A small network was shown many inputs. Here are its activations along a few directions, one row for each input.
In each table, some parts of the input vary, and every possible input appears once, in random order.
A made-up example of a description, with smaller parts first: ring(8) and (point or ring(9) or (values(2) and line(6))).
Shared parts are said once, and a part with two or three values counts as separate values.

Other details of the inputs vary at random and push rows far along three fixed directions, the same in every table; ignore that.

A family of inputs:
x1: [  1 -36 -33 -11  29   1  31   5  -4  11  59]
x2: [ -9  10 -29   1  22  45  -4   6  13  -6  17]
x3: [  3  24  18  -6 -12  -9 -28   5   9  -6  -6]
x4: [-16 -30 -31 -26  20   1  13   0 -31 -28  45]
x5: [ 21  21   4  10 -10  -5  -6   9  15  16 -16]
x6: [ 14  31   6   8  -8  -6   6   2  18   5 -17]
x7: [ 14  31   4   5  -8  -6   7   3  13   7 -21]
x8: [ 13  29   8  16  -3  -3  -3   2  15  -3 -16]
x9: [ 11  25   7  16  -1  -9 -11   7  23  11 -11]
x10: [ -1  14 -28 -19  10  40  19   7  21  11  20]
x11: [ 15  30   3  10  -6  -3   3   3   6  -1 -25]
x12: [ 19  15  19 -12 -21  -2 -26  12  -4  -1 -13]
x13: [-71 -78   7 -13  -1  39  18 -39 -22   8  -2]
x14: [  0   3 -38  -8  15  46   0  13   2   1   4]
x15: [ -1 -23  -3   2  -1 -52  -7   5 -28 -14  12]
x16: [ -1  15 -29 -21  10  40  21   8  16  13  16]
x17: [  1  20  13  -2  -9  -9 -37   7   1 -10 -13]
x18: [  4  17  11  -3 -12  -8 -39   8  -2  -7 -15]
x19: [16 26 12  9 -4 -9 -5  7 29 20 -5]
x20: [  5 -13   8  -9  -3 -48  10  -4 -23 -19  18]
x21: [ 21 -21  -2  21   8 -42  16   1 -21  -7  10]
x22: [-32 -64  43  22 -15  -2  33 -45  -4  34 -28]
x23: [-22   2 -30 -21   9  37 -30  16  -2  -5  16]
x24: [ -8  28   4  -4 -14 -12 -23   6   1 -14 -21]
x25: [  1   4 -29  -4  17  46  -4  12   9   6  17]
x26: [ 16 -17  -7  15   9 -44  24  -1 -20 -13   2]
x27: [  9  29   4  19  -1  -4  -7   2  13  -7 -19]
x28: [  4   2 -35  -9  14  48   2  14   1   1   5]
x29: [ -1  24  14  -2  -9  -9 -34   4   4 -14 -11]
x30: [ 13 -11   2  21  13 -42  22  -5 -14 -17  15]
x31: [ 16  24  -1   5  -9  -7   3   7  15   9 -25]
x32: [ -3  12 -23 -13  16  39   8   8  28  14  29]
x33: [ 12  16  10 -15 -20  -8 -24  11  -2   1 -20]
x34: [ 22 -21  -4  14   7 -43  22   1 -19  -4   7]
x35: [-39 -61  50  35  -5   0  22 -49  -3  24 -18]
x36: [ 18  21  -1   7  -9  -7  -3   9  14  14 -23]
x37: [-10 -37 -35 -31  19   1  12   4 -34 -24  38]
x38: [ 14 -16   4  17  14 -47  19  -1  -4   2  24]
x39: [ 21  20   3  15  -8  -2 -10   8   8   8 -20]
x40: [  1  27   8 -10 -15  -8 -21   4  -8 -14 -24]
x41: [  5 -37 -36 -14  24   2  36   6  -7  12  55]
x42: [ 18  22   7  13  -5  -6 -10   8  19  16 -12]
x43: [ 17 -20  -5  22   9 -44  14   0 -20  -7  10]
x44: [ 10 -20   5 -13  -5 -48   9   1 -26 -14  11]
x45: [-45 -66  56  10 -21  -6   1 -45 -15  21 -15]
x46: [ 20  23   2   8  -8  -3   0   7   8   2 -27]
x47: [  0 -37 -41  -7  27   2  30   5 -13   3  49]
x48: [ 18 -22  12 -14  -6 -43  12   3 -30 -17  12]
x49: [ 10 -10  -4  19  11 -43  25  -6 -16 -17   9]
x50: [-11  11 -24 -36   2  41  -6   9  -5  -8  14]
x51: [13 29 11 14 -2 -7 -5  3 25  8 -8]
x52: [ 20 -26  12 -12  -6 -43   6   5 -31 -13  13]
x53: [-34 -19  49  17 -30  38  11 -40  23  40 -62]
x54: [ 13 -14  14 -13  -4 -43  14   0 -32 -20  15]
x55: [-61 -43  17 -18 -17  84 -15 -32  -1  21 -32]
x56: [ 11  32   1   7  -7  -7   5   3  13   6 -22]
x57: [-53 -57  53  12 -17  -6   5 -51 -16   3 -21]
x58: [-57 -39  14  13  -1  89  -2 -36  15  32 -24]
x59: [-40 -61  49  38  -3   2  20 -48  -6  19 -20]
x60: [ -4  13 -27 -10  15  42  10   6  19   4  21]
x61: [ 13  25  20 -14 -20  -3 -14   6  -1 -11 -13]
x62: [-36 -23  52  34 -22  42  -9 -39  17  33 -55]
x63: [ 16  17  22  -9 -16  -3 -30  11  -1  -1  -8]
x64: [  6   4 -32 -21   9  40  12  15  17  21  15]
x65: [ -8  28   2  -6 -14 -12 -22   7  -5 -12 -25]
x66: [ 14  29   4  15  -5  -1   0   2   8  -7 -23]
x67: [ 14 -10  -1  16   9 -42  29  -6 -14 -13  12]
x68: [ 14  30   3  13  -5  -1   1   3   3  -5 -27]
x69: [  4  26  16  -9 -15  -9 -22   4   7  -8  -9]
x70: [ -5   7 -11 -30   7  45 -16  12   3 -10  27]
x71: [ 13  19  24  -8 -13  -4 -29  10   3  -5  -6]
x72: [ 11  31   3  10  -8  -7   4   2  19   4 -18]
x73: [  9  31   6  13  -5  -8  -1   2  23   5 -13]
x74: [ -6  14 -35  -8  16  46   9   7   1  -6   5]
x75: [-11   5 -18 -28   8  40 -22  13   4  -3  25]
x76: [-27   9 -26 -20  12  36 -25  11   4 -13  19]
x77: [ 21  25   4  -1 -12  -8   8   8  21  17 -20]
x78: [ -4 -30 -31   0  36   6  28  -1 -11 -12  54]
x79: [ 19  23   1  11  -6  -1  -2   7   5  -2 -30]
x80: [ 12  17  12 -10 -20  -8 -28  10   0   2 -14]
x81: [ -8 -18   3   5   7 -54 -10   3 -21 -18  19]
x82: [ -8  11 -28  -6  19  40   2   7  22   6  23]
x83: [ -9  27   7  -1 -11 -13 -28   6   5 -14 -16]
x84: [ 12 -13   4  24  17 -42  16  -4 -11 -15  19]
x85: [ 11  24  23 -11 -16  -3 -20   6   3 -11  -9]
x86: [ -9   0 -28 -28   4  42 -25  14  -8  -7  13]
x87: [ 14 -19  -2  18  11 -48  16   0  -7   4  20]
x88: [ 13 -10   5   9   8 -48  32  -5   3   3  26]
x89: [ -7   7 -30   1  22  45  -7  10  10  -1  16]
x90: [-18 -39 -40 -25  20  -3   6  10 -32 -17  39]
Each input here is: ring(9) and (line(4) or line(6)).
- The inputs of x37 and x57 match in every part but the ring(9) part. If x13 is changed in the same way as x37 into x57, which row does it become? => x83
- The inputs of x3 and x20 match in every part but the ring(9) part. If x82 is changed in the same way as x3 into x20, which row does it become? => x72
- Which other rows agree with x12 in the ring(9) part? List them by row number. => x5, x15, x21, x39, x41, x43, x47, x80, x86
- Change only the ring(9) part in x71. List by row number the other rows that result. => x12, x48, x52, x54, x61, x63, x70, x85
- Change only the line(6) part in x8. List by row number the other rows that result. => x27, x30, x60, x73, x88
- Change only the line(4) part in x52. List by row number the other rows that result. => x33, x55, x90

A family of inputs:
x91: [  1 -30  -7  -6  12 -34  21  -2 -17  -5  37]
x92: [ 10 -19  -6  14  15 -20  13   0  -7   0  21]
x93: [  7  14 -13 -14   4   4  -6  14   6   1  15]
x94: [  0   3   7   0  -1 -13  -6   0  -5 -11  -1]
x95: [-27   1   2 -17 -11  79  -7 -10  17  19 -18]
x96: [ 17  -1 -24 -13  14   8  -3  19  -3  -2  30]
x97: [-35 -42  17  -7  -3  36  17 -28   0  15   0]
x98: [ 15   5  31  27  -9 -53   9 -10   1  -1 -20]
x99: [-32 -18   1   1   2  61  12 -21   9  17  -9]
x100: [ 11   5 -35  -5  17   6  10  15  -2  -5  18]
x101: [-27 -30  47  14 -28   5   4 -34   3  26 -45]
x102: [ -3   4   4   0  -2 -16 -11   1  -2  -7   3]
x103: [  8   5  35  21 -23 -51 -13  -8  -7  -3 -38]
x104: [  6  14 -15 -10   4   8  -9  11  -6 -14   7]
x105: [ 15  49 -11  -2  -2  29 -16  17  27   1 -16]
x106: [ 10  13 -24   0   9   7   3  12   4  -1   3]
x107: [ 13   6 -23 -20  11   6   5  15  -2  -9  27]
x108: [-38 -57  11  -5  -2  28  22 -29 -11  18   0]
x109: [ -1 -10  -9  -3   4 -15  -1   4 -15 -11   5]
x110: [ 17  46  -8 -15 -10  29 -21  20  17   2 -16]
x111: [  1  -5  -2  -3   5 -15   0   1 -10 -15  12]
x112: [ 19  35  43  32 -28 -36 -11  -8  15   8 -55]
x113: [ 13  40  -8  -5  -4  29 -40  22  16  -2 -12]
x114: [  1 -13  -7   8  14 -25  17  -2  -4  -2  22]
x115: [ -7 -28  -8  -2  15 -34  11  -3 -22 -14  34]
x116: [  3  -4  -7   8   9 -17  12   0   2   0  16]
x117: [  3  16  11   2  -9  -6 -13   1  -3  -7 -17]
- The inputs of x109 and x106 match in every part but one. If x113 is changed in the same way as x109 into x106, which row does it become? => x92
- What do these inputs look like to the network? => values(3) and (point or (values(2) and line(4)))
- Change only the line(4) part in x98. List by row number the other rows that result. => x99, x106, x114
- Change only the values(2) part in x111. List by row number the other rows that result. => x94
- Change only the values(3) part in x115. List by row number the other rows that result. => x93, x114
